Each row below holds a small network's activations on one input, seen along a few directions.
Each table varies a few parts of the input and shows all the possible inputs, shuffled.
A made-up example of a description, with smaller parts first: one of 8 places around a ring, together with either a single point or one of 9 places around a ring or (one of 2 separate values, together with one of 6 places along a line).
Shared parts are said once, and a part with two or three values counts as separate values.

Other details of the inputs vary at random and push rows far along two fixed directions, the same in every table; ignore that.

Table:
x1: [-16,6,24,-4,24,-7,-6,50,56,-4,-9,22,34]
x2: [3,-15,-60,-16,-2,-8,55,-10,-30,8,8,-10,39]
x3: [11,-21,-68,-12,-6,26,46,-31,-66,-16,1,-20,16]
x4: [33,-29,-82,-16,-18,-5,69,-31,-51,12,-2,-12,56]
x5: [41,-51,22,-33,2,18,-37,-36,-66,29,-4,-12,-73]
x6: [-38,43,33,27,29,4,9,49,53,-18,22,24,26]
x7: [7,14,-41,-10,-36,-2,52,-22,-10,11,2,-8,44]
x8: [8,0,-37,-1,4,-14,36,-3,-9,2,18,-1,19]
x9: [53,-36,24,-39,-15,-18,-17,-15,-14,35,3,-12,-47]
x10: [-48,52,45,42,10,-13,-36,30,62,-44,-11,6,21]
x11: [2,10,-68,-6,-24,5,35,-39,-29,-24,10,-15,11]
x12: [27,-8,-66,-10,-26,12,86,-49,-48,-5,33,-35,24]
x13: [19,5,-38,-9,-16,-3,48,-13,15,-8,10,-13,33]
x14: [-47,34,38,21,-9,9,8,35,53,6,21,7,7]
x15: [-38,31,56,23,-2,-23,-1,27,61,-3,-11,-2,21]
x16: [48,-40,18,-27,2,6,-61,-30,-51,42,-28,7,-60]
x17: [41,-14,-24,1,4,-4,-28,-22,-38,1,-5,10,-21]
x18: [-3,9,-44,-1,-20,22,39,-37,-26,-35,20,-13,14]
x19: [58,-62,47,-49,10,-16,-47,-7,-19,51,-7,-3,-57]
x20: [22,-15,0,-26,-15,-3,-28,-30,-41,15,-2,-6,-60]
x21: [37,-2,-77,-6,-36,4,36,-57,-51,-16,-3,-12,16]
x22: [1,-28,37,-7,0,3,-15,10,-4,36,14,0,-30]
x23: [-54,36,11,21,-1,3,-5,23,28,-22,-35,-13,49]
x24: [-26,21,4,28,-7,10,29,14,37,-6,29,2,16]
x25: [-9,-22,32,11,21,14,-53,21,-2,3,5,16,-42]
x26: [36,-32,23,-12,-22,-22,-39,-36,-52,9,-15,-33,-56]
x27: [34,-14,40,-4,30,-11,-83,19,12,1,-8,17,-60]
x28: [-33,3,-8,21,2,6,33,35,21,-3,16,10,37]
x29: [1,-8,-50,17,-12,3,66,-6,-17,-5,26,-10,25]
x30: [26,-14,70,-5,41,-24,-59,39,46,16,2,28,-46]
x31: [-41,26,35,-2,9,16,12,34,35,3,7,10,31]
x32: [45,-39,19,-20,25,0,-69,9,-21,17,-20,1,-53]
x33: [-47,28,36,37,30,-6,-38,46,45,-28,-30,3,30]
x34: [-16,4,-56,-17,-14,20,30,-26,-30,1,-21,-12,20]
x35: [56,-51,37,0,8,-38,-16,-39,-20,28,1,-23,-60]
x36: [21,-18,48,21,29,-27,-69,4,-6,-8,-12,-6,-50]
x37: [-28,51,42,27,13,-4,-20,37,79,-4,7,35,31]
x38: [-30,0,13,22,18,-24,32,25,35,-13,-21,2,48]
x39: [-18,8,-43,1,10,14,9,2,-11,-12,-13,1,21]
x40: [6,-22,-14,12,2,10,-11,-9,-23,-14,19,2,-30]
x41: [-13,20,-19,-11,-20,-3,37,-5,5,11,13,-11,19]
x42: [24,-28,-44,13,-4,-33,69,-33,-28,-6,-8,-24,25]
x43: [-41,59,19,6,-10,13,-17,37,62,-28,-22,15,23]
x44: [19,-13,-74,-5,-7,15,23,-26,-49,-3,-21,-5,32]
x45: [-10,-2,55,18,8,8,-64,9,22,-7,23,19,-61]
x46: [-50,32,2,-4,4,4,21,29,41,6,-2,11,50]
x47: [8,6,-34,-6,-10,-7,38,-20,-5,4,23,-11,11]
x48: [-41,29,14,13,21,11,25,46,35,-15,12,18,46]
x49: [43,-14,38,-12,7,-7,-73,-2,5,1,-3,6,-67]
x50: [-49,69,40,23,-5,12,-38,39,62,-19,-24,39,18]
x51: [53,-47,25,-40,6,5,-65,-17,-38,35,-28,-8,-70]
x52: [-4,-25,88,0,21,-31,-48,20,29,29,-18,3,-25]
x53: [-13,20,-7,-7,-19,10,48,-6,-2,2,20,-16,18]
x54: [-30,15,-21,7,-33,22,27,-11,-7,-19,6,-5,1]
x55: [-30,35,-29,16,12,3,-2,15,15,-29,2,15,21]
x56: [-17,34,-10,22,12,-8,23,25,42,-11,2,28,51]
x57: [18,-15,-48,-21,-22,3,47,-27,-31,26,-9,-8,45]
x58: [-18,19,-12,13,12,17,6,4,-2,-35,14,8,10]
x59: [6,-38,25,-13,0,18,-42,-16,-33,26,-2,-1,-61]
x60: [0,4,12,-12,-17,16,-5,-19,-26,-7,6,-4,-33]
Each input here is: one of 2 separate values, together with one of 5 places around a ring, together with either a single point or one of 5 places along a line.
Question: Changing only the place on the ring of 5 turns x38 into x15. The same change can be made to x39. Which row results?
Answer: x20
Question: Changing only the place on the ring of 5 turns x43 into x49. The same change can be made to x60. Which row results?
Answer: x18
Question: Change only the choice among 2 separate values in x6. List by row number the other rows that result.
Answer: x58
Question: Change only the place on the line of 5 in x57. List by row number the other rows that result.
Answer: x19, x22, x31, x46
Question: Start at x10 and move only the place on the ring of 5, one step at a time. The first step leads to x26. Which rows follow, in order?
Answer: x23, x33, x36
Question: List by row number the other rows that have the place on the ring of 5 and the choice among 2 separate values in common with x8.
Answer: x6, x29, x30, x42, x56
Question: Change only the choice among 2 separate values in x12. List by row number the other rows that result.
Answer: x18
